These are the activations of a small neural network, seen along a few directions. Each row is one input.
Each table varies a few parts of the input and shows all the possible inputs, shuffled.
Descriptions start from the smaller parts, as in this example, which fits no table here: one of 4 places along a line, together with either a single point or one of 11 places along a line or (one of 3 separate values, together with one of 8 places around a ring).
Shared parts are said once, and a part with two or three values counts as separate values.
In the rows, 128 means zero.

Other details of the inputs vary at random and push rows far along two fixed directions, the same in every table; ignore that.

A family of inputs:
r1: [ 81 129 169  52 169 190 101  79  33 170 111]
r2: [139 113 136 148 155 106 191 107  86 148 126]
r3: [136 149 100 166  89 121 173 168 108 129 139]
r4: [113 107 110  80 131 135  74  98 163 117 109]
r5: [142 103 169 106 171 120 115  65 113 141 128]
r6: [125 121 119 133 109 117 159 141 108 140 145]
r7: [122 124 125  85 121 140  63  88 160 126 112]
r8: [132  87 135 101 159 124 126  55 101 136 111]
r9: [147 107 133 137 132 113 183 104  75 147 134]
r10: [106 140  84 114  97 149  51 139 204  81  94]
r11: [150 110 144 153 160 109 183 112  85 134 136]
r12: [138 146 138 141 119 115 154 138 119 149 137]
r13: [129  78 149  98 161 123 117  68 104 131 136]
r14: [145 153  96 166  97 123 167 169 102 123 147]
r15: [134 101 140 127 129 110 181 111  79 158 148]
r16: [127  71 155  88 151 121 127  69 115 141 123]
r17: [118 104 121 106 134 141  73  92 162  95 103]
r18: [126 164 100 188  89 116 177 205 142 114 133]
r19: [151 121 152 133 127 117 165 105  70 158 160]
r20: [139  77 154 107 157 126 125  62 108 124 116]
r21: [139 172 129 177  78 119 159 210 145 122 153]
r22: [116 154 101 108  95 152  30 142 197  88 122]
r23: [ 88 214 119 148 104 173 140 244  59 150 123]
r24: [137 129 147 138  95 123 148 137 114 142 147]
r25: [136 171  82 181  79 126 162 196 115 113 151]
r26: [133 172 129 181  78 120 158 208 144 121 154]
r27: [109 165  97 106 109 142  44 143 213 102 101]
r28: [132  84 156 117 178 119 133  66 120 126 107]
r29: [133 176 123 175  73 118 163 206 146 132 147]
r30: [144  97 148 133 135 112 173 116  77 142 159]
r31: [143 104 149 148 150 106 193 112  94 143 125]
r32: [135 158  98 177  67 125 169 201 131 114 140]
r33: [135 121 125 149 107 122 162 134 111 128 130]
r34: [129  86 138  90 161 123 120  64 101 142 132]
r35: [106 183  91 169 116 195 161 238  94 165 122]
r36: [108 122 139 114 153 202 177 123  39 194 136]
r37: [111 156 115 114 107 145  42 149 218  91 106]
r38: [ 99 131  97 106  97 147  45 151 208  81 114]
r39: [130 181  98 178 101 113 168 209 137 127 149]
r40: [ 70 188  97 131  84 200 165 230  76 157 155]
r41: [141 113 157 148 162 103 180 118  91 145 147]
r42: [118 146  80 116 107 151  44 141 194  73 105]
r43: [139  98 134 108 187 119 130  63 109 132 109]
r44: [140  86 143 111 163 127 120  58  99 125 121]
r45: [144 113 136 144 154 106 191 110  87 148 125]
r46: [121 123 125  85 122 140  62  89 160 124 113]
r47: [134 107 162 142 152 101 189 118 100 154 135]
r48: [107 156  95 117 130 138  49 152 215  86 105]
r49: [128 162 106 192  93 118 172 207 141 105 138]
r50: [115 123 118  92 157 125  82 103 178 120  96]
r51: [145 121 145 138 162 103 183 117  89 154 143]
r52: [113 157 109 106 104 143  46 149 221  98  99]
r53: [111 124 118  95 156 126  82 101 178 122  96]
r54: [138 152 110 182 117 116 173 175 118 116 141]
r55: [140 126 119 156 119 124 153 134 100 117 142]
r56: [128  87 169 108 179 113 131  75 128 137 116]
r57: [107 131 155 120 185 165 161 154  31 190 110]
r58: [135 126 115 132 116 119 153 143 103 135 152]
r59: [110 124 118  96 158 126  81 101 177 119  97]
r60: [138 188 107 177  86 119 157 203 130 130 157]
r61: [121 121 126 102 163 128  75 106 175 106 107]
r62: [132 121 133  92 128 142  57  95 157 111 123]
r63: [110 116 131  99 152 127  84 104 184 117  96]
r64: [130 146 103 156  94 119 165 177 106 131 162]
r65: [140 102 168 108 172 120 115  65 112 139 129]
r66: [127 112 137 140 107 120 155 146 116 128 149]
r67: [128 126 146 152 135 110 162 150 130 129 137]
r68: [141 110 157 100 172 121 116  61 110 150 125]
r69: [140 121 145 142 163 103 182 115  88 154 144]
r70: [142 129 147 134  95 123 148 139 116 142 145]
r71: [120 162 105 112 115 144  38 148 209  89 111]
r72: [111 150 106 101  83 151  38 142 209  99 109]
r73: [139  86 177  98 144 127 113  63 110 142 132]
r74: [156 121 152 129 127 117 165 107  72 158 159]
r75: [112 147 112 107  87 152  34 145 206  88 116]
r76: [134  99 134 112 187 119 130  61 107 132 111]
r77: [135 157 138 166  93 114 169 177 128 139 147]
r78: [140 103 161  93 166 117 123  63 117 153 116]
r79: [135  92 145 119 186 119 128  65 111 123 114]
r80: [143 102 154  92 152 128 110  57  98 149 135]
r81: [134 161 106 188  93 118 173 209 142 106 137]
r82: [140 113 136 147 154 106 191 107  86 150 125]
r83: [134 178  84 187 100 119 171 201 129 116 140]
r84: [110 139  90 118  99 151  47 141 203  75  99]
r85: [130  79 149  97 160 123 118  68 104 133 135]
r86: [131 147 115 176 107 113 182 176 128 125 129]
r87: [118 155 102 107  94 153  30 141 198  90 120]
r88: [129  88 164  99 177 111 135  74 130 144 109]
r89: [124 133 120 157  83 117 172 180 119 131 153]
r90: [129 136 124  93 149 135  65  95 166 120 111]
r91: [114  97 128  89 130 137  72 104 168 104 115]
r92: [125 113 132 135 104 118 160 143 117 137 144]
r93: [152 105 174 134 119 117 168 112  83 150 156]
r94: [139  93 131 104 164 127 122  55  96 134 119]
r95: [144 157 122 151  77 121 161 173 111 143 155]
r96: [107 147 105 114 123 137  55 158 223  85  99]
Each input here is: one of 6 places around a ring, together with either a single point or (one of 3 separate values, together with one of 5 places around a ring).
- The inputs of r36 and r23 match in every part but the place on the ring of 6. If r17 is changed in the same way as r36 into r23, which row does it become? => r26
- The inputs of r94 and r83 match in every part but the place on the ring of 6. If r3 is changed in the same way as r94 into r83, which row does it become? => r82
- Change only the place on the ring of 5 in r64. List by row number the other rows that result. => r6, r13, r38, r89
- Change only the place on the ring of 6 in r65. List by row number the other rows that result. => r13, r22, r41, r55, r79
- Change only the place on the ring of 6 in r76. List by row number the other rows that result. => r19, r25, r60, r64, r69

A family of inputs:
r97: [155  95 155 155 125  98 204 111  70 144 158]
r98: [129  72 159  78 162 124  83  42 149 120 108]
r99: [140  94 171 112 175 113 155  73  93 158 128]
r100: [110 122 146 108 144 154 138 128  87 154 126]
r101: [ 94 165  76 107 100 154  24 170 247  75  90]
r102: [125 108 154 130 149 144 196 117  31 174 141]
r103: [128 125 114 118 135 132 116 114 129 127 122]
r104: [126 181 105 172  73 127 155 218 141 129 150]
r105: [126 119 130 101 124 130  63 102 183 105 114]
r106: [145 139 143 154 121 111 189 144  77 156 155]
r107: [131  67 151  90 194 117 108  36 130 126  95]
r108: [138 130 123 160  98 114 180 158 102 132 152]
r109: [125 190  61 175  45 132  98 227 197  76 142]
r110: [122  80 154  86 185 122  89  50 155 121  94]
r111: [114 129 151 109 148 155 132 124  84 158 129]
r112: [108 119 106  95 133 142  70 107 171 108 101]
r113: [133 104 149 120 133 118 143 108 117 136 136]
r114: [ 99 184  75 140  66 147  73 215 215  90 117]
r115: [ 96 126 106  69 157 180  39  93 148 117  90]
r116: [158  79 185 125 196  94 184  47  61 163 135]
r117: [134 122 117 133 148 119 120 111 142 114 115]
r118: [137 129 115 131 118 124 127 128 127 121 134]
r119: [117 173  87 124  84 143  57 170 200  91 119]
r120: [143 126 137 131 118 117 121 113 130 123 139]
r121: [121 119 133 104 159 125  72  97 180 108 100]
r122: [141 126 128 150 137 115 174 128  96 139 139]
r123: [133 182 128 184  90 140 216 220  43 167 170]
r124: [131 162  98 182  85 119 183 206 125 122 146]
r125: [150 160 139 196  72 104 227 206  79 154 181]
r126: [132 113 143 101 164 126 103  77 132 132 113]
- What is each input in this table made of? => one of 5 places around a ring, together with either a single point or one of 5 places along a line
- The inputs of r108 and r113 match in every part but the place on the ring of 5. If r102 is changed in the same way as r108 into r113, which row does it become? => r100
- Start at r116 and move only the place on the line of 5, one step at a time. The first step leads to r126. Which rows follow, in order? => r106, r119, r120
- Which other rows agree with r109 in the place on the ring of 5? List them by row number. => r103, r115, r117, r118, r122

A family of inputs:
r127: [105 145 120 132  94 149 142 187 137 141 130]
r128: [150 121 141 131 163 112 109  85 135 115 121]
r129: [120 133 153  76 149 142  55  82 155 140 115]
r130: [129 101 140  82 126 137  52  74 150 110 126]
r131: [116 129 115 136  74 137 128 168 138 107 148]
r132: [103 152 105 143 114 157 128 185 132 119 109]
r133: [119 168 101 148 137 121 141 177 154 126 118]
r134: [115 171 124 151 127 144 136 189 134 127 118]
r135: [112  87 118 106 168 137  83  83 168  99  86]
r136: [134 161 139 145  91 119 109 169 155 116 148]
r137: [130 149 115 167 130 118 139 174 163 104 122]
r138: [128  96 158 118 126 136 189 107  51 172 155]
r139: [126 131  95 145  73 121 140 158 156 106 139]
r140: [126 133  84 157  99 133 131 160 143  90 130]
r141: [139  79 157 134 138  97 197 101  98 151 131]
r142: [140 118 152 141 132  99 164 127 144 138 128]
r143: [147 119 151 117 139  99 112  81 150 129 126]
r144: [161 119 130 136 155 109 184  91  51 162 150]
r145: [109 149  81 143 122 130 139 177 147 120 110]
r146: [127  79 176 133 136 114 192 113  79 153 145]
r147: [145 154 126 145 153 105 155 124 103 147 138]
r148: [153 119 152 137 147 132 171  99  34 161 149]
r149: [131 184 122 154 118 139 120 175 122 127 133]
r150: [139  94 195 135 152 105 188 111  88 160 148]
r151: [110 119 161  91 157 141 104 108 143 153 117]
r152: [110 151  94 140 101 160 126 172 113 114 128]
r153: [123 119 134  69 132 155  55  74 140 134 121]
r154: [114 153  70 143 106 137 138 166 132 114 129]
r155: [140 102 119  81 129 123  54  58 175 106 113]
r156: [142 105 112 104 152 133  60  65 152  96 111]
- What is each input in this table made of? => one of 5 places around a ring, together with one of 6 places around a ring
- The inputs of r145 and r132 match in every part but the place on the ring of 6. If r144 is changed in the same way as r145 into r132, which row does it become? => r148
- Start at r139 and move only the place on the ring of 5, one step at a time. The first step leads to r141. Which rows follow, in order? => r142, r143, r155
- Change only the place on the ring of 6 in r139. List by row number the other rows that result. => r131, r138, r140, r152, r154
